A small network was shown many inputs. Here are its activations along a few directions, one row for each input.
Each table varies a few parts of the input and shows all the possible inputs, shuffled.
A made-up example of a description, with smaller parts first: values(3) and (point or line(9) or (line(4) and ring(8))).
Shared parts are said once, and a part with two or three values counts as separate values.

Rows:
x1: [ 11   7   0   3  17  -2  34  11   2  -4  17  -8 -13  13 -25  -2 -18]
x2: [-16   0   3  13 -22  36  12  19 -10  10   5   4   3 -22   2 -12 -19]
x3: [ 20 -13  -2 -13  11 -29  27   2  15  -9  23  15   9  -6   0  15  24]
x4: [ -1  10  21   6   0  20  22  30  -4 -20  26  -1  -5  -8 -21  12 -19]
x5: [ 17  40  47 -37   8  -6 -83 -17   2 -45 -56 -25 -22  12   4  15  -8]
x6: [  4  -5  -4   9  27 -16  14  -5  -7  -6  25  11   9  10 -12  17  24]
x7: [ -4  -1 -18  12  -7  16  24   1  -1  28  -4  -2  -6  -1  -3 -24 -15]
x8: [  5 -22 -19  -5 -12 -12  17  -9   8  21   2  19  16 -20  22  -9  23]
x9: [-11 -14 -21  15   3   1   4 -16 -13  24   4  15  17  -4  10  -7  23]
x10: [-21 -20 -26  16 -15  -2   5   0   2  20   7  -3   8   7   9 -12  -4]
x11: [ -6 -11  -9   9   8 -19  15  12   8  -9  28  -8   0  21 -14  12  -4]
x12: [  1  29  28 -27 -16  14 -90 -28  -1 -11 -75 -19 -15  -2  28  -6  -5]
What do these inputs look like to the network?
> values(2) and (point or line(5))
Changing only the values(2) part turns x11 into x10. The same change can be made to x1. Which row results?
> x7

Rows:
x13: [  6  27  33 -22  19 -12 -89 -32  -9 -34 -47 -13  -7  18  10  22  18]
x14: [-46 -55 -85  31 -71  31 -12 -50  -7 120 -52  34  43 -46  86 -71  39]
x15: [ -5 -23 -25  30  30 -25  55   8  -1   5  65  21  21  16 -23  24  37]
x16: [ 25 -19 -10   0  15 -28  80  21  22  -1  59  29  15 -13 -17  21  33]
x17: [  5  22  25 -30   0 -17 -76 -16   7 -34 -50 -36 -23  26   8   2 -25]
x18: [  1 -10 -23  30  21   8  89  25  -6  19  55   6  -3   8 -38 -10 -19]
x19: [ -5 -32 -33  20  13 -31  69  23  10   5  63  -2   5  24 -25   3 -10]
x20: [ 35  31  46 -51   4 -15 -65 -19  13 -41 -52  -6 -14 -10  17  19  14]
x21: [-18 -20 -10  32 -11  27  76  46  -9   8  65  15  12 -20 -22  -1 -22]
x22: [ 10  47  35 -20   4  23 -58 -13  -6 -18 -58 -29 -32  12  -7  -8 -29]
x23: [ -8  33  48 -20 -24  40 -69   7 -13 -30 -48 -20 -16 -16  10  -2 -36]
What do these inputs look like to the network?
> point or (values(2) and line(5))
Change only the values(2) part in x16. List by row number the other rows that result.
> x20
